Here are a small network's activations along a few directions, averaged over the inputs that share one value of a field.
Values that are neighbours, or in one group, have similar rows; names and order tell nothing.
In the rows, 500 means zero.
Random noise pushes rows far along 4 fixed directions. That doesn't count. These rows show it; they differ only by the noise:
[383 481 596 585 508 453 525 688 539 603 582 685 495 530 415 490 400]
[483 523 456 514 326 574 599 679 619 563 471 558 348 577 399 437 513]
[416 474 519 510 538 458 544 535 483 678 658 582 577 579 509 499 580]
[409 430 500 489 450 368 376 747 495 360 438 395 308 405 243 362 283]
[576 529 506 482 400 652 649 584 568 565 406 584 494 530 513 563 477]
[534 487 377 402 387 540 553 526 513 540 487 361 419 549 454 436 610]


Field GIGU:
zul: [581 555 482 577 337 631 535 594 626 321 259 552 318 444 446 495 392]
sumov: [459 474 507 430 660 428 358 119 391 501 637 391 596 534 708 425 713]
tama: [621 548 491 482 422 727 609 494 497 552 361 610 545 540 589 640 514]
pav: [563 553 563 515 575 530 614 403 502 578 560 628 722 564 697 673 591]
bov: [377 532 589 654 568 320 336 529 594 389 597 572 362 449 428 381 366]
fogov: [550 517 512 560 515 556 539 483 519 498 456 547 553 523 510 587 476]
ligi: [549 486 440 464 487 534 568 484 475 613 544 495 559 561 533 490 619]
gusof: [591 543 444 383 479 544 500 228 521 478 475 326 555 484 695 555 669]
neri: [653 448 424 381 603 554 454 441 289 387 357 239 581 351 469 530 419]
zerad: [461 564 647 623 601 517 584 415 544 543 559 787 675 497 628 668 464]
GIGU is arranged as a line.
Q: What is the length, in steps, of the shortest route from sumov to neri?
A: 9
Q: List every value one step from zerad, in the order listed.
A: zul, gusof
Q: List every value one step from fogov, in the order listed.
A: tama, pav

Field VANOP:
miran: [478 377 609 370 655 319 223 625 250 410 498 345 474 414 354 390 216]
mugo: [298 381 465 506 433 389 566 774 581 724 684 641 524 607 407 400 620]
nof: [915 667 352 309 247 914 613 108 656 436 130 272 374 610 730 580 724]
gubuk: [754 540 236 419 321 776 739 641 420 486 198 300 521 477 432 675 594]
lazu: [514 659 266 570 225 523 644 353 716 448 557 320 262 564 491 510 711]
luvud: [798 452 311 267 408 610 569 167 545 325 310 168 635 472 786 626 735]
manan: [278 417 624 632 600 102 282 812 644 452 723 500 395 438 257 275 273]
gisas: [572 346 629 299 815 352 129 486 269  12 188  95 467  24 336 312  12]
gug: [486 715 413 479 410 567 471 185 477 300 464 352 319 511 586 423 733]
fekan: [376 251 158 280 484 311 285 478 111 471 628  68 321 519 214 239 655]
VANOP is arranged as a 2 by 5 grid.
Q: List every value one step from gisas, in the order listed.
A: miran, nof, manan
Q: List every value one step from lazu, in the order listed.
A: luvud, gug
A value of VANOP combines one of 2 hidden first parts with one of 5 second parts; all combinations occur once.
Q: gug and fekan share the first part; gug and lazu share the second. Which value has the first part of lazu and the second part of fekan?
A: gubuk
Q: luvud and manan share the first part; luvud and nof share the second. Which value has the first part of nof and the second part of manan?
A: gisas
